These are the activations of a small neural network, seen along a few directions. Each row is one input.
Each table varies a few parts of the input and shows all the possible inputs, shuffled.
Descriptions start from the smaller parts, as in this example, which fits no table here: one of 3 separate values, together with either a single point or one of 11 places around a ring or (one of 6 places along a line, together with one of 8 places around a ring).
Shared parts are said once, and a part with two or three values counts as separate values.

Other details of the inputs vary at random and push rows far along three fixed directions, the same in every table; ignore that.

Rows:
R1: [ 39 -18 -19 -23  50  49  36  22 -32  -2 -18]
R2: [-28  -7  18   9  -1 -28 -41 -58  10  -8 -28]
R3: [-21 -14 -45  15   4 -42   0  22 -30 -35 -14]
R4: [-11 -17 -37   7   9 -21  -2   8 -35 -26 -17]
R5: [-44  -5 -29  14  -4 -30 -18  -9  -9 -42   0]
R6: [-23 -26 -16  31  36   3 -17  65 -17 -40  24]
R7: [-15  31  -5  12 -18 -26  35  48  -6   0  77]
R8: [-17  -9  -3   8   3 -33 -10   9   2 -58  30]
R9: [-41  -6  -3  16  13 -47 -33 -17  -4 -50   8]
R10: [-27  -1  47  40 -40 -15 -62 -15  14  21  -4]
R11: [ 27 -42  -9  -6  18  11  21   5 -28 -25 -42]
R12: [ 23 -28 -16  -1  14  -3  30  29 -16 -20 -21]
R13: [ -4  14   3   6  -1  -7  -2 -19  37  29 -17]
R14: [-52  12 -10  29 -15 -17 -35  52   8  13  65]
R15: [ -3  17  43   1 -32  -4 -40 -58  17   4 -26]
R16: [ -1   1  22 -10   4  -8 -15 -35  -6  39  -5]
R17: [ 28  -3  41 -29 -11  10 -13 -30   5  42 -10]
R18: [ 13  42  -2 -36  -4  20  10  23   3  58  58]
R19: [ 15   0  14 -18  -2   5  23  15  -1  21  36]
R20: [-19   0  15  28 -33 -31 -21 -43  17 -12 -45]
R21: [ 37  -6   1 -25  34  67  20 -16   9  16 -37]
R22: [-14  49   0 -23 -16   7  -9   3  33  40  56]
R23: [  1  -4  -3  18  -7   2   4 -10  -1 -37 -31]
R24: [ 46  38  19 -32  -1  45  33  34  -3  36  41]
R25: [ 27 -28 -15 -14  32  36  27  22 -10 -58  -6]
R26: [ 12   0   7  11 -17 -10   9  -4  -9   7 -32]
R27: [ -9   1   7  17 -15  -5  -5 -21   2 -30 -15]
R28: [ 17 -20  10  10  13  37  -7  56   9   3  23]
R29: [-22  16  10  -7 -27 -26 -33 -41  -5  46   9]
R30: [-16  18  -9   2 -24 -11 -15 -26  30  31 -18]
R31: [ -4 -18 -11  -3  34 -23  -9  11 -40 -39   0]
R32: [ 11   7 -20 -17   5  35   5  -7  12  13 -29]
R33: [ 10  25   7  -6 -16  14  34  16  49  39  50]
R34: [ -8 -14 -13  -6  -3 -11 -20 -28 -29   4 -32]
R35: [ 18  -6  39  -7 -20   9 -20 -54 -18  21 -47]
R36: [ 23 -25  -6   0   7  14  15  -5  16 -19 -45]
R37: [ 34  19  14 -17   1  57  20  -2  13   4  -2]
R38: [ 8 -5  5 -8 -4 -4 27 18 -3 13 31]
R39: [ 36 -22  -2 -16  30  32  10 -17 -18  19 -57]
R40: [-20  30  -3 -13 -15   7 -10 -12  23  26  28]
R41: [-17  31   7  18 -32 -36  24  25   8  21  57]
R42: [-27  -5 -40  20  30 -24  28  46  -4 -59  30]
R43: [-15  -7 -12  18   6 -42   2   2  -6   3  -7]
R44: [ 32 -17   3 -15  12  43  24  -4  12  -8 -17]
Description of these inputs: one of 4 places along a line, together with either a single point or (one of 2 separate values, together with one of 5 places along a line).
The inputs of R28 and R10 match in every part but the place on the line of 4. If R8 is changed in the same way as R28 into R10, which row does it become?
Answer: R15
The inputs of R43 and R12 match in every part but the place on the line of 4. If R39 is changed in the same way as R43 into R12, which row does it become?
Answer: R11
Change only the place on the line of 4 in R2. List by row number the other rows that result.
Answer: R25, R37, R40
Change only the choice among 2 separate values in R36. List by row number the other rows that result.
Answer: R12
A walk changes only the place on the line of 5. It starts at R3 and steps to R4. List the rest of the walk in order.
Answer: R34, R29, R18
Change only the choice among 2 separate values in R15. List by row number the other rows that result.
Answer: R24

Rows:
R45: [ -3   2  21  17 -11  21 -27 -17  17  -4 -26]
R46: [-44 -28 -45  30   0 -82   3  22 -49 -69  12]
R47: [-10   1  54   9 -37   0 -49 -56  50  40 -13]
R48: [ 46 -18 -37 -31  39  51  57  19 -33 -50 -40]
R49: [  5  10  11  -3 -33 -16   3 -46  23  43 -24]
R50: [ 11   2  49  -1 -18  37 -56 -52  11  60 -47]
R51: [ -4  30 -31 -19   6 -12  53  57 -16   2  79]
R52: [ 25 -28  -6 -16  30   2   5 -21 -40  -9 -63]
R53: [-36 -16 -34  13  -7 -75  -6   7 -45 -54   7]
R54: [-37 -15  22  34 -22 -35 -44 -22  16 -33  -4]
R55: [ -7  33  18   3 -10  18  -4  40  20  42  66]
R56: [ 26  14  25  -4  -3  59  -2   2  30  25 -11]
R57: [ -1  40  -2 -15  -5 -20  29   9   4  49  65]
R58: [ 61 -15 -17 -30  32  62  54   6  -7   4 -56]
R59: [-30 -29 -40  22  18 -63  17  30 -47 -61   6]
R60: [-61 -15 -28  27   6 -56 -43   4 -17 -44  12]
R61: [-22  25  14  13 -13  -6 -10  44  19  23  79]
R62: [  7 -46  16   1  16  21 -39 -13 -18 -27 -39]
R63: [ 6 29 18 -8 -5 29  7 49 31 49 83]
R64: [ 24 -21 -22 -15  34  58  -2 -10   3 -24 -62]
R65: [ 55 -15 -36 -32  29  49  49  19 -25 -34 -45]
R66: [-22  -2  26  23 -21 -10 -35 -21  23  -9  -7]
R67: [ 27  47 -16 -24  10  21  69  37  22  31  69]
R68: [-16  13  39   5 -37 -52 -30 -87  30  51 -41]
What do these inputs look like to the network?
Answer: one of 2 separate values, together with either a single point or one of 5 places along a line or one of 6 places around a ring
The inputs of R60 and R64 match in every part but the choice among 2 separate values. If R61 is changed in the same way as R60 into R64, which row does it become?
Answer: R66

Rows:
R69: [-23  23 -30  -2  11 -25  29  50  -5  11  72]
R70: [-16  17  29  -8 -12   3 -32 -16  17  26  31]
R71: [ 17 -18  43  10 -12  16 -47 -71  30  38 -59]
R72: [-12 -23 -28  20  14 -31 -12 -14 -24 -60 -45]
R73: [ 37 -28 -34 -25  36  58  21  55 -20 -31 -16]
R74: [-37  14  29  22 -38 -35 -55 -36  16  26  -5]
R75: [ 33 -12  29  -9  13  46  -7   2  -5  22 -45]
R76: [ 59  25  14 -33 -11  52  37  -3  22  57   3]
R77: [ 42  11 -16 -32  28  62  29  17  -9  36  -5]
R78: [-12 -35 -13  28  22   1  -2   9  -8 -59 -11]
R79: [ 27  -7  19  -3  -5  45 -28 -33   7  11 -66]
R80: [-27   2  41  18 -26 -25 -40 -21   4  36   2]
R81: [-39   3   0  28 -20 -68 -30 -26 -17 -23   2]
R82: [ 48  -8   9 -26   5  29  19 -23   3  21 -41]
R83: [-26 -13  13  24  -3 -22 -33 -12   0   7  20]
R84: [-17  14  18   7 -24 -34 -36 -55  13  40 -25]
R85: [ -1   0 -52   5  30   9  46  49 -15 -57  17]
R86: [ 5 31  5  3  5 16 20 50 33 44 87]
R87: [ -1  17  32 -11 -13  27 -17 -29  37  21   4]
R88: [ 17  -6 -22  11  35  23  43  91 -16 -55  32]
R89: [-18 -37   6  29   7 -13 -14   1 -22 -62 -44]
R90: [-36  25  12  12 -30 -66  -5 -19  24  22  33]
R91: [-33 -11   4  18 -27 -60 -26 -28 -26 -12   7]
R92: [ 13  17  -3 -22   6  21  45  10  13  20  13]
R93: [ 27 -27 -20 -25  41  29  24  13 -45 -23 -37]
R94: [ -8  40  -1  -2 -26 -29  28  33  14  32  84]
R95: [ 46  29  27 -34   7  73   8   2  42  41  12]
R96: [-20  30  -5  -5 -17 -39  26  35   7  34  93]
R97: [-34  41   3  18 -35 -42  11  -4  26  20  60]
R98: [ 10 -25  15  -9 -12  -5  -5 -58  -3   1 -62]
R99: [ 17 -16  -2 -16  11  26   5 -45   2  10 -72]
R100: [ -2 -35 -21   0  27 -16 -13 -20 -36 -40 -67]
R101: [-43 -12 -22  30   1 -31 -22  32 -31 -55  23]
R102: [ 32  36  19 -33  11  61  13  28  33  42  46]
R103: [  5 -10   9  -9  -8 -24  -6 -25  -8  11 -18]
R104: [ -8 -11 -50  -3  25   9  28  92 -22 -43  65]
R105: [-53 -15 -17  42 -11 -41 -24   9 -15 -73  -1]
R106: [ 31   6  20 -21 -18  42 -14 -20  38  56 -23]
R107: [-52   8   7  22 -45 -49 -28 -12  35  11  34]
R108: [ 35  14 -14 -23  21  47  33  26 -20  17  18]
R109: [-23 -16 -23   8  17 -48   7  15 -33 -52  -2]
R110: [ 13 -31 -18   2   6   5  20  -7 -31 -57 -41]
R111: [  5  25  17   3 -24 -11  -7 -34  19  34  -2]
R112: [ 23 -33 -28  -8  36  14   9  -9 -25 -42 -71]
The inputs of R84 and R77 match in every part but one. If R103 is changed in the same way as R84 into R77, which row does it become?
Answer: R96
The inputs of R102 and R70 match in every part but one. If R86 is changed in the same way as R102 into R70, which row does it become?
Answer: R83
What do these inputs look like to the network?
Answer: one of 4 places along a line, together with either one of 5 separate values or one of 6 places around a ring
Change only the place on the line of 4 in R99. List by row number the other rows that result.
Answer: R69, R100, R112
Change only the choice among 5 separate values in R105. List by row number the other rows that result.
Answer: R78, R87, R89, R107
